Each row below holds a small network's activations on one input, seen along a few directions.
Each table varies a few parts of the input and shows all the possible inputs, shuffled.
Descriptions start from the smaller parts, as in this example, which fits no table here: one of 6 places along a line, together with either a single point or one of 11 places along a line or (one of 3 separate values, together with one of 8 places around a ring).
Shared parts are said once, and a part with two or three values counts as separate values.
In the rows, 128 means zero.

Other details of the inputs shift rows strongly along two fixed directions, in all tables alike. That doesn't count.

Table:
r1: [104 129 148  98 160 140 119 170 132 108  86 119 101 105 135 193]
r2: [111 129 151 105 156  91 129 159 164 105  83  69  98 135 133 187]
r3: [150 116 113 145  96 130 150 121 133  99 152 123 129 134 139  63]
r4: [147 170 117 136 158 106 118 141 135 206 134 151 132 125 130 148]
r5: [116 101 130 112 113 135 164 127 139  43  94  76  92 104  92  89]
r6: [153 118 126 121  92 115 131 105 125 103 157 124 133 120 128  60]
r7: [136 110 105 145  91 144 153 113 126 109 132 131 135 121 116  76]
r8: [139 102 145 104 147 131 128 123 111  52 140  96  99  84  92  96]
r9: [104 131 160 108 145 126 123 174 136 113 107 119 102 105 129 192]
r10: [147 117 129 135 119 125 110  89 103 105 166 144 140 112 108  78]
r11: [113  94 156  88 130 138 136 145 119  37 114 116 111 118 120  84]
r12: [121 139 123 148  83 143 141 124 114 109 153 159 130 111 136  74]
r13: [140 108 114 148 121 138 135 107 107 104 163 141 129 121 122  83]
r14: [134 150  96 184  92 134 127 104 134 188 155 153 155 186 164  98]
r15: [127 114 113 151 117 137 142  92 109 102 157 133 121 135 123  84]
r16: [126 139 124 126 126 120 111 121 133 199 118 137 159 128 127 180]
r17: [140 139  94 162  90 149 122  96 115 205 154 168 172 144 136 105]
r18: [116 136 132 152 150 111 112 108 123 176 132 141 137 153 138 187]
r19: [144 147 125 134 135 123 113 142 134 199 137 129 142 147 150 168]
r20: [146 166  92 120 160 108 110 131 136 199 131 159 140 139 121 159]
r21: [102 122 147 107 146 107 135 147 156 116  65  80 105 121 108 200]
r22: [112 133 156  94 165 144 128 167 121  99  86 114 114 124 138 190]
r23: [114 132 147 122 151 149 108 139 138 165 127 161 167 173 158 148]
Each input here is: either one of 2 separate values or one of 6 places along a line or (one of 3 separate values, together with one of 5 places along a line).
Which other rows does r2 become when the place on the line of 5 takes its other values? List them by row number.
Answer: r3, r6, r14, r19

Table:
r24: [108 136 144 115 171 129 117 171 145 166  82 106 124 147 146 233]
r25: [123 107 141 121  99 143 141 124 125  75 128 126 125 118 126  79]
r26: [136 132 117 123 126 125 134 124 125 127 125 126 121 105 115 126]
r27: [133 120 125 137 129 116 134 114 131 125 142 109 121 126 120 113]
r28: [117 136 122 159 103 141 124 109 119 149 145 165 148 157 150 116]
r29: [ 98 139 151 119 170 120 114 164 141 158  87 116 116 145 145 236]
r30: [142 122 121 104 120 120 138 112 123  85 135 125 122 110 109  72]
r31: [143 139 112 138 117 132 107 104 118 166 155 164 154 143 135 107]
r32: [140 139 105 149 109 137 116 108 112 170 154 159 146 129 129 121]
r33: [121 134 114 159 109 143 127 110 120 151 139 162 145 165 150 117]
r34: [127 140 141 122 169 101 112 150 139 177 110  98 120 132 137 220]
r35: [145 143 106 155 104 122 116 103 125 179 154 144 144 146 138 118]
r36: [138  92 148  84 145 119 141 128 122  13 126  87  96  83  95  75]
r37: [117  97 141  96 131 135 154 140 131  22 105  86  89 108 112  94]
r38: [106 133 158 106 160 127 115 175 144 161  82 107 130 134 141 226]
r39: [146 148 106 150 107 128 126 134 131 176 163 171 149 146 154  98]
r40: [135 133 113 162 120 138 121 106 112 176 159 159 150 139 127 124]
r41: [118 110 141 124 100 139 140 122 123  72 130 127 123 118 126  80]
r42: [114 120 148  80 180 107 136 172 149  90  72  68  82  74  91 196]
r43: [140 131 119 152 127 134 113 100 119 172 161 165 158 153 133 107]
r44: [122 136 144 115 178 115 110 160 127 166 106 110 120 115 124 232]
r45: [121 119 131 122 125 144 137 138 134 112 114 118 130 137 135 127]
r46: [141 108 133  97 121 105 156 129 140  32 115  71  85  85  91  76]
r47: [139 157 118 150 124 142 121 125 113 164 159 169 140 137 148 101]
r48: [131 129 123 112 136 118 130 123 134 125 123 127 128 122 110 111]
r49: [116 119 134 138  97 139 136 112 121  95 140 143 132 131 135  88]
r50: [140 145 101 162 108 116 129 107 137 180 142 143 148 148 128 109]
r51: [128 115 127 131  99 150 141 121 125 102 132 132 138 134 133  81]
What do these inputs look like to the network?
Answer: either one of 2 separate values or one of 11 places around a ring or (one of 3 separate values, together with one of 5 places along a line)
List by row number the other inputs of the same sort as r39.
Answer: r47
Start at r24 and move only the place on the ring of 11, one step at a time. The first step leads to r37. Which rows follow, in order?
Answer: r33, r29, r28, r49, r41, r25, r38, r51, r45

Table:
r52: [126 152 115 158 124 121 123 128 134 204 125 135 143 140 131 184]
r53: [131 144 122 141 128 125 117 130 142 205 119 131 155 152 151 173]
r54: [140 104 115 127 104 132 162 107 128  53 136 101 108 115 117  40]
r55: [124 101 138 124  93 148 154 123 116  46 141 131 127 123 129  55]
r56: [136 115 104 170 106 141 124  62  94 136 176 169 152 147 125  70]
r57: [119 146 111 148 141 122 123 132 146 198 115 141 142 173 145 171]
r58: [106 143 140 144 133 159 104 150 124 180 119 168 152 161 165 179]
r59: [140 110 108 159  91 146 121  59  99 137 178 169 164 140 120  60]
r60: [156 130  99 153  77 132 129  87 108 137 176 155 144 138 132  46]
r61: [119 106 137 102 139 113 155 144 140  42 102  63  74  74  88 125]
r62: [ 96 131 159 106 154 149 115 172 127 130  90 125 124 134 145 192]
r63: [135 137 150 101 174 103 112 158 136 150 119 106 115 106 116 178]
r64: [149 131 106 115 130 125 139 117 114  93 146 142 117  95 107  65]
r65: [135 145 119 153 132 126 114 134 143 199 120 131 150 156 151 175]
r66: [124 149 117 144 133 123 121 135 147 197 114 139 151 171 142 172]
r67: [ 98 131 159 111 164 152 121 170 130 126  96 129 113 139 149 195]
r68: [123 105 143  98 131 113 154 144 136  52  97  64  80  73  86 121]
r69: [131 114 114 160  66 157 142  98 105 114 165 177 162 152 149  39]
r70: [137 157 125 143 162 109 106 135 129 204 147 150 141 138 140 167]
r71: [137 114 155  85 166 104 128 156 139  63 121  82  89  77  95 125]
r72: [123 104 140 103 132 114 150 145 141  45 101  65  78  72  87 123]
r73: [157 129  97 157  80 133 126  89 115 130 178 157 142 137 133  49]
r74: [105 148 141 141 133 160 109 149 121 179 119 165 154 165 164 179]
r75: [102 104 163  89 140 155 144 159 126  23 103 100  90 103 122 114]
r76: [142 164 108 131 156 121 107 137 124 203 134 160 146 129 133 171]
r77: [156 132  98 155  79 132 132  87 111 129 178 154 144 139 132  47]
r78: [146 160 112 130 151 122 104 139 127 204 132 163 147 127 131 171]
r79: [112 150 134 141 122 124 111 128 138 190 115 151 154 158 157 179]
r80: [134 152 111 146 142 114 109 132 128 198 138 141 135 149 148 178]
r81: [124 106 126 129  91 134 159 100 121  32 138 123 105 119 122  32]
r82: [111 132 135 108 163 112 130 160 157 134  87  91 109 139 123 191]
r83: [133 111 115 164  69 158 138 100 111 108 168 179 158 151 150  40]
r84: [135 124 110 165  64 142 137  83 118 103 159 167 149 148 142  30]
r85: [144 165 112 127 152 121 110 138 124 205 132 160 148 130 131 171]
r86: [160 140  92 138  91 139 126  88 110 158 174 187 159 122 124  45]
r87: [120  98 144  79 135 114 156 149 149  27  87  63  84  98  92  96]
r88: [142 113 108 168  96 145 117  63 100 134 177 168 159 143 121  67]
r89: [140 124  98 162  67 137 143  82 118 140 163 152 146 123 118  52]
r90: [118 115 152 109 173 118 111 133 121 131 104  99 119 116 107 203]
r91: [134 146 122 146 130 125 119 132 137 205 116 128 151 157 150 172]
r92: [119  87 152  91 160 120 137 121 115  20 115  72  86  84  84 122]
r93: [110  95 160  91 138 134 153 160 132  22 104  89  91 102 120 122]
r94: [104 137 151 114 154 115 125 154 144 123  91 103 109 133 139 196]
r95: [105  90 164  79 135 133 147 163 136  27  97  85 100  92 118 127]
r96: [127 138 136 108 166 105 114 159 139 139 110  92 103 117 128 201]
r97: [112 128 141  97 154 112 127 159 160 138  83  94 117 130 121 187]
r98: [139 147 134  91 174 111 115 163 133 156 102 120 118 100 112 189]
r99: [107 137 154 111 151 114 126 157 144 122  88 102 115 133 136 195]
r100: [154 132 112 145 102 127 121  92 117 157 184 168 155 128 127  53]
r101: [ 94 127 158 102 151 150 114 171 132 129  93 127 130 128 148 192]
r102: [124  87 155  89 155 121 139 119 117  21 113  73  91  85  82 119]
r103: [154 126  99 148  75 133 129  85 113 138 179 159 147 135 134  45]
r104: [139 157 126 142 159 111 103 135 129 204 149 148 143 138 138 168]
r105: [114 151 133 146 123 124 114 131 133 190 112 148 150 162 155 177]
r106: [126 132 143 109 159 115 131 160 149 135  91  81 116 127 129 193]
r107: [150 123 130 120 124 118 136 116 121  88 161 125 121 102 107  59]
r108: [113 137 134 150 136 142 121 144 126 182 125 162 146 167 165 183]
r109: [143 118  94 158  71 140 143  87 131 110 157 156 147 153 127  21]
r110: [128 101 143  91 142 118 158 146 144  29  98  54  82  91 105 107]
r111: [121 149 109 164 133 119 124 126 133 204 126 139 134 140 135 182]
The inputs of r69 and r95 match in every part but one. If r91 is changed in the same way as r69 into r95, which row does it become?
Answer: r53
The inputs of r85 and r78 match in every part but one. If r52 is changed in the same way as r85 into r78, which row does it become?
Answer: r72
What do these inputs look like to the network?
Answer: one of 6 places along a line, together with either a single point or one of 9 places along a line
Which other rows agree with r76 in the place on the line of 6? List them by row number.
Answer: r61, r75, r82, r92, r93, r94, r96, r104, r110
Which other rows agree with r64 in the place on the line of 6? List them by row number.
Answer: r54, r56, r57, r67, r70, r80, r81, r108, r111
